These are the activations of a small neural network, seen along a few directions. Each row is one input.
Each table varies a few parts of the input and shows all the possible inputs, shuffled.
A made-up example of a description, with smaller parts first: line(4) and (point or ring(11) or (values(3) and ring(8))).
Shared parts are said once, and a part with two or three values counts as separate values.
(in the rows, 128 means zero)

Other details of the inputs vary at random and push rows far along two fixed directions, the same in every table; ignore that.

Table:
x1: [104  70 129  73 142 106 106 131 104  98 159 175 132  23]
x2: [151 159 117 147 124 140 134 128 120 146  88 114 109 204]
x3: [136 144  59 154 146 106 133 119  25 141 164 154 170 135]
x4: [146 144 195 128 134 132 122 140 207 134 103 117 128 130]
x5: [128 134  40 154 168 129 154 130  10 120 171 183 163 134]
x6: [145 155 166 154 129 152 128 134 164 185  82  95 108 203]
x7: [114  97 152  64 129 105 119 135 150  86 129 158 120  36]
x8: [141 168 124 143 132 125 138 123 126 158 100 111 116 176]
x9: [131 104 174  83 120 124 118 153 176  99 145 143 111  63]
x10: [ 91  77 178  96  89 141 107 108 217 103 113  98 125  66]
x11: [ 82 118  35 143 130 124 155  92  41 103 156 129 157 128]
x12: [145 130  79 149 130 119 124 131  54 125 140 149 157 153]
x13: [ 92  81 135  92  90 120 114 116 169  79 165 112 138  47]
x14: [142 163 138 158 147 138 147 141 140 153 134 117 110 183]
x15: [136 176 167 145 146 141 145 135 182 155  83 108  99 194]
x16: [127 153 145 177 104 183 146 123 207 137  83  73 133 195]
x17: [150 144  57 163 131 126 140 127  34 137 163 144 130 175]
x18: [ 98  73 163  70 140  85  94 128 128 102 156 155 132  13]
x19: [148 143 129 134 122 118 131 133 121 146 144 114 123 139]
x20: [151 125 177 131 107 146 105 134 185 152  83 112  98 163]
Description of these inputs: values(4) and (point or line(4)).
- The inputs of x2 and x17 match in every part but the values(4) part. If x7 is changed in the same way as x2 into x17, which row does it become? => x9
- Which other rows does x5 become when the line(4) part takes its other values? List them by row number. => x3, x4, x12

Table:
x21: [103 102 106  92  97  96 112 110 122  72 129 118 166  64]
x22: [141 161  93 151 130 135 147 110  85 178 100 112  94 202]
x23: [145 128 106 149 143 130 117 138  96 117 155 163 149 127]
x24: [119 134  91 154 167 130 162 138  68 136 185 158 152 112]
x25: [ 99  88 139  92 148 103  97 116 115 110 122 162 130  52]
x26: [116 138 198  89 137 106 110 134 208 117 105 118 107  99]
x27: [156 136  52 135 118 107 132 126  28 128 187 150 140 132]
x28: [146 135 159 120 128 168 150 156 177 127  96 130  85 166]
x29: [133 104 132  87 126 115 131 147 134  81 176 166 125  51]
x30: [128 135 143 141 152 117 117 142 129 126 149 138 148 105]
x31: [149 183 158 161 147 136 138 150 170 140 114 107 112 184]
x32: [161 176 161 160 131 120 132 145 162 148 110  95 117 189]
x33: [117 141  64 120 140  88 141 107  30 151 172 137 137 126]
x34: [ 55  75  36 185 114 147 133  76  55 108 204 110 144 141]
x35: [174 156  99 177 116 155 137 133  96 173 139 123 134 199]
x36: [112 169  75 168 131 179 192 118 121 125 113 110 136 197]
x37: [110 118 203  98 142 137 137 135 214 139 116 127 115  87]
x38: [153 128 173 134 126 165 140 153 194 129 128 139 119 128]
x39: [124 137  96 151  95 159 140 107 128 146 109  90 159 156]
x40: [121  80 133  93 133 119  91 141 108  95 135 168 138  66]
x41: [166 123 194  98  96 107  93 149 204 100 114 119 116 103]
x42: [128 161 140 146 152 164 171 128 157 158  83 124  77 194]
x43: [162 177  99 175 144 146 143 142 106 131 131 141 120 210]
x44: [135  85 134  75 111  89  90 140 105  86 131 151 125  71]
x45: [122 122 153 133  95 143 117 116 190 116  81  90 159 131]
x46: [148 121 201 107 102 118 101 145 203 147 130  94 128  82]
x47: [168 141 128 165 124 134 119 137 118 142 127 135 142 173]
x48: [ 98 111  67 138 172 133 160 110  37 141 149 178 131 114]
x49: [125  98 112 121 143 153 141 143  96 122 140 167 126 113]
x50: [112 101 136  88 123  91 107 113 109 144 157 131 144  57]
x51: [160 122 168 140 115 149 106 145 162 145  77 119 116 177]
x52: [134 144 122 136 138 112 128 115 107 145  90 125 104 171]
x53: [ 91 109 103  93 114 111 117 116 131  63 133 130 160  60]
x54: [153 168 117 191 149 129 139 135  95 167 131 116 148 198]
x55: [139  87 123  69  96 103  98 137 103 107 143 139 116  69]
x56: [111  81 138  93 133  87  93 111 103 119 119 151 136  58]
x57: [135 118 168 115 112 136 112 117 168 170  85 107 102 129]
x58: [101 100 132  78 144  89 103 119 116  95 124 158 113  56]
x59: [127 122  60 128 151 118 126 135  28 103 150 174 130 139]
x60: [123 121 160  88  68 134 117 119 211 107  97  73 132  93]
x61: [ 85 131 121 197  89 184 145  96 192 129 129  51  85 231]
x62: [114 113 158  77 129  68 103 121 135 109 137 131 131  66]
x63: [106 115 170 113 105 151 110 124 220  95  86 102 153  93]
x64: [137 153 178 124 139 138 153 155 195 126 135 115 106 121]
x65: [143 146 108 127 122  99 130 134  90 141 168 116 132 117]
x66: [133 162 115 174 155 124 141 115  93 178 113 122 140 204]
x67: [ 94 119  83 141 129 162 165 114 111 109 136 133 166 112]
x68: [122 149 184 136 150 135 121 130 191 153  95 118 121 151]
x69: [139 101  61 131 122 127 120 126  20 146 156 155 143 129]
x70: [126 177 148 147 158 153 177 132 165 161 109 116  96 195]
- What do these inputs look like to the network? => values(2) and (point or (line(4) and (point or ring(5))))
- Which other rows does x38 become when the values(2) part takes its other values? List them by row number. => x29
- Which other rows does x25 become when the line(4) part takes its other values? List them by row number. => x48, x56, x57

Table:
x71: [116  99  83 104 143  91 123 133  38 102 219 180 166  43]
x72: [135 103 105  98 143  99 109 127  65 122 129 179 135  84]
x73: [132 159 142 154 156 142 156 128 127 168 109 113  98 175]
x74: [ 94  77  82  96 165  97 127 125  34 104 185 194 143  50]
x75: [128  79 201  73  64 129  86 134 243  90 124  91 136  51]
x76: [132 164  65 190 135 145 169 124  73 138 153 136 163 174]
x77: [102 109  68 140 114 104 119  96  61 120 170 119 154 116]
x78: [142 173 172 159 137 140 142 136 191 176 112  97 102 197]
x79: [126 141 143 154 111 160 140 116 190 160  70  67 102 208]
x80: [159  98 188  65 107  93  75 160 175 102 135 135 136  27]
x81: [105 135 171 118 126 131 138 118 189 124  94 102 122 115]
x82: [142 165  78 146 154 115 143 120  44 172 119 143 128 196]
x83: [124 152 162 161 143 183 149 130 192 143  69 104 110 197]
x84: [159 173 113 160 145 113 123 123  83 167 123 125 129 193]
x85: [129  92 177  62 120 114 107 151 193  89 150 149 106  26]
x86: [170 154 136 146 136 139 132 158 122 138  98 136 108 199]
x87: [111  63 200  72  84 137  87 121 235  93  86 107 110  47]
x88: [123 182 164 168 126 156 139 122 198 155  98  81 122 195]
x89: [104 110  60 121 140 116 142 121  49  76 178 170 156  71]
x90: [127 134  51 174 111 156 155 117  60 123 139 132 131 196]
- What do these inputs look like to the network? => line(4) and ring(5)
- The inputs of x73 and x71 match in every part but the ring(5) part. If x82 is changed in the same way as x73 into x71, which row does it become? => x80
- A walk changes only the ring(5) part. It starts at x90 and steps to x75. List the rest of the walk in order. => x77, x79, x87
